Each row below is a small network's average activation on inputs in which a field has the value named, seen along a few directions.
Values that are neighbours, or in one group, have similar rows; names and order tell nothing.
In the rows, zero is written as 500.
Random noise pushes rows far along 8 fixed directions. That doesn't count. These rows show it; they differ only by the noise:
470, 459, 479, 480, 665, 490, 401, 545, 497, 510, 319, 340, 384, 518, 411, 778, 589, 323, 625, 241, 442, 585, 658
758, 517, 287, 638, 358, 533, 525, 656, 569, 449, 510, 449, 593, 348, 742, 718, 619, 426, 591, 248, 422, 459, 583
390, 417, 643, 451, 563, 441, 521, 454, 390, 502, 508, 642, 460, 542, 333, 361, 367, 610, 368, 641, 536, 527, 450
396, 421, 561, 470, 490, 475, 538, 475, 598, 538, 492, 395, 528, 531, 503, 400, 437, 508, 619, 468, 601, 513, 518
538, 443, 532, 602, 560, 506, 506, 539, 453, 540, 662, 565, 433, 581, 489, 397, 433, 661, 461, 612, 533, 457, 411
529, 487, 553, 553, 510, 451, 477, 571, 487, 416, 506, 621, 638, 402, 544, 530, 467, 616, 390, 504, 399, 478, 506
220, 614, 509, 523, 618, 659, 509, 400, 710, 395, 609, 294, 409, 349, 99, 385, 458, 659, 783, 506, 553, 311, 613
774, 251, 421, 397, 375, 529, 561, 536, 601, 502, 468, 485, 499, 566, 512, 607, 639, 336, 496, 433, 495, 551, 492
556, 458, 456, 481, 449, 568, 498, 505, 625, 361, 489, 502, 598, 353, 359, 601, 572, 505, 535, 416, 399, 420, 574
543, 409, 505, 752, 605, 497, 297, 569, 471, 586, 617, 461, 582, 701, 688, 653, 492, 565, 593, 314, 419, 456, 433


L, 18 values:
l6: 537, 481, 470, 624, 374, 495, 490, 472, 382, 543, 504, 606, 479, 571, 561, 444, 436, 441, 427, 414, 554, 562, 444
l11: 51, 370, 760, 396, 746, 421, 306, 336, 549, 604, 265, 273, 519, 698, 270, 512, 370, 382, 726, 324, 582, 596, 584
l13: 458, 560, 478, 561, 419, 433, 450, 595, 335, 530, 505, 632, 595, 436, 714, 455, 400, 516, 316, 446, 471, 549, 428
l7: 425, 528, 491, 495, 455, 551, 510, 450, 782, 471, 491, 336, 557, 457, 499, 468, 624, 427, 699, 487, 553, 484, 564
l12: 329, 494, 572, 387, 384, 440, 529, 457, 685, 453, 376, 427, 837, 376, 717, 397, 499, 563, 576, 476, 478, 538, 539
l15: 496, 541, 587, 391, 713, 486, 339, 515, 517, 365, 457, 521, 543, 483, 440, 626, 587, 508, 375, 590, 325, 526, 449
l4: 633, 348, 488, 429, 423, 464, 439, 526, 476, 621, 469, 502, 516, 798, 635, 633, 549, 292, 512, 387, 508, 567, 434
l10: 561, 503, 458, 586, 550, 573, 386, 375, 352, 562, 610, 528, 503, 615, 510, 553, 552, 572, 506, 493, 440, 436, 398
l3: 514, 524, 440, 453, 278, 544, 569, 409, 485, 457, 405, 598, 602, 474, 454, 493, 533, 417, 454, 473, 489, 450, 531
l18: 249, 594, 586, 302, 538, 473, 725, 354, 483, 481, 474, 572, 362, 344, 118, 223, 375, 565, 519, 758, 672, 513, 558
l1: 642, 535, 529, 429, 525, 558, 448, 462, 702, 323, 405, 479, 672, 430, 474, 701, 676, 475, 446, 516, 274, 393, 550
l2: 477, 422, 424, 355, 177, 533, 648, 363, 559, 623, 597, 534, 561, 585, 570, 180, 430, 399, 574, 541, 723, 504, 338
l16: 683, 455, 347, 525, 420, 724, 583, 358, 769, 486, 781, 324, 266, 589, 345, 405, 658, 465, 715, 693, 638, 383, 425
l9: 430, 233, 602, 365, 558, 489, 508, 458, 599, 680, 474, 322, 458, 755, 585, 306, 483, 479, 543, 612, 633, 618, 401
l8: 724, 362, 543, 436, 389, 504, 352, 596, 539, 393, 442, 646, 764, 532, 501, 746, 625, 421, 284, 391, 258, 459, 468
l17: 542, 789, 425, 733, 503, 519, 583, 717, 531, 427, 564, 486, 564, 289, 748, 463, 493, 722, 403, 535, 424, 388, 564
l5: 334, 363, 675, 227, 336, 453, 523, 289, 659, 498, 467, 439, 688, 636, 381, 338, 401, 392, 560, 638, 587, 492, 425
l14: 457, 395, 595, 383, 573, 506, 498, 334, 547, 563, 563, 443, 428, 624, 355, 415, 494, 478, 599, 687, 596, 516, 458
Each value of L is a pair of two hidden parts, and every pair occurs once (3 first parts, 6 second parts).
Question: Changing only the second part turns l7 into l18. l6 has the same second part as l7; what does that change turn l6 into?
Answer: l11
Question: Changing only the second part turns l15 into l5. l13 has the same second part as l15; what does that change turn l13 into?
Answer: l8
Question: Changing only the second part turns l12 into l3. l9 has the same second part as l12; what does that change turn l9 into?
Answer: l17

S, 18 values:
s10: 446, 659, 328, 724, 536, 644, 408, 586, 179, 519, 558, 633, 315, 451, 371, 679, 379, 498, 378, 222, 399, 418, 514
s12: 304, 501, 647, 750, 499, 452, 355, 436, 411, 596, 710, 518, 664, 840, 817, 247, 276, 761, 522, 657, 581, 433, 290
s7: 520, 494, 410, 598, 517, 581, 308, 441, 400, 518, 598, 510, 537, 649, 550, 658, 569, 392, 598, 342, 439, 440, 393
s15: 583, 557, 224, 702, 455, 736, 482, 600, 491, 438, 630, 521, 389, 361, 371, 579, 577, 581, 542, 350, 370, 341, 496
s16: 544, 422, 410, 509, 332, 728, 444, 292, 745, 556, 793, 376, 556, 706, 375, 352, 580, 461, 742, 526, 589, 317, 338
s9: 477, 568, 395, 795, 455, 501, 463, 450, 488, 620, 548, 360, 375, 550, 635, 634, 492, 400, 818, 216, 627, 445, 588
s11: 280, 597, 600, 525, 655, 550, 417, 415, 646, 453, 564, 361, 707, 322, 424, 378, 447, 749, 767, 511, 438, 368, 575
s2: 602, 539, 470, 703, 684, 454, 502, 531, 357, 678, 519, 475, 234, 753, 681, 529, 454, 511, 530, 528, 593, 552, 421
s17: 464, 731, 344, 461, 486, 594, 625, 427, 298, 545, 523, 491, 134, 526, 270, 463, 517, 444, 474, 608, 591, 466, 519
s8: 514, 289, 432, 428, 422, 645, 531, 477, 550, 573, 488, 449, 346, 619, 295, 414, 538, 395, 479, 443, 582, 499, 454
s4: 408, 230, 803, 317, 652, 301, 390, 573, 636, 568, 346, 533, 776, 655, 669, 365, 501, 640, 322, 636, 442, 669, 424
s5: 447, 494, 568, 436, 322, 413, 544, 593, 637, 380, 401, 493, 710, 356, 507, 584, 504, 399, 529, 364, 484, 448, 589
s6: 438, 535, 517, 616, 601, 540, 479, 416, 626, 401, 503, 418, 542, 462, 366, 645, 533, 558, 620, 466, 453, 456, 596
s13: 561, 667, 407, 597, 379, 597, 482, 533, 783, 353, 675, 440, 828, 377, 706, 503, 603, 636, 503, 560, 383, 290, 474
s3: 604, 516, 406, 553, 507, 452, 467, 544, 470, 452, 563, 456, 614, 288, 693, 595, 551, 554, 574, 409, 428, 490, 537
s18: 739, 582, 584, 579, 558, 348, 531, 886, 726, 454, 537, 405, 694, 429, 975, 544, 536, 609, 414, 526, 383, 535, 555
s14: 532, 387, 654, 418, 649, 467, 258, 438, 587, 360, 492, 581, 822, 428, 471, 657, 609, 606, 469, 488, 245, 496, 446
s1: 621, 518, 376, 528, 65, 576, 715, 353, 499, 397, 673, 751, 564, 283, 289, 333, 385, 545, 510, 642, 590, 334, 483
S is arranged as a ring.
Question: List every value one step from s11, in the order listed.
Answer: s4, s3
Question: List every value one step from s1, in the order listed.
Answer: s9, s5
Question: List every value one step from s12, in the order listed.
Answer: s2, s17
Question: List every value one step from s8, in the order listed.
Answer: s10, s15
Question: What is the length, in steps, of the shortest route from s16 to s6?
Answer: 5
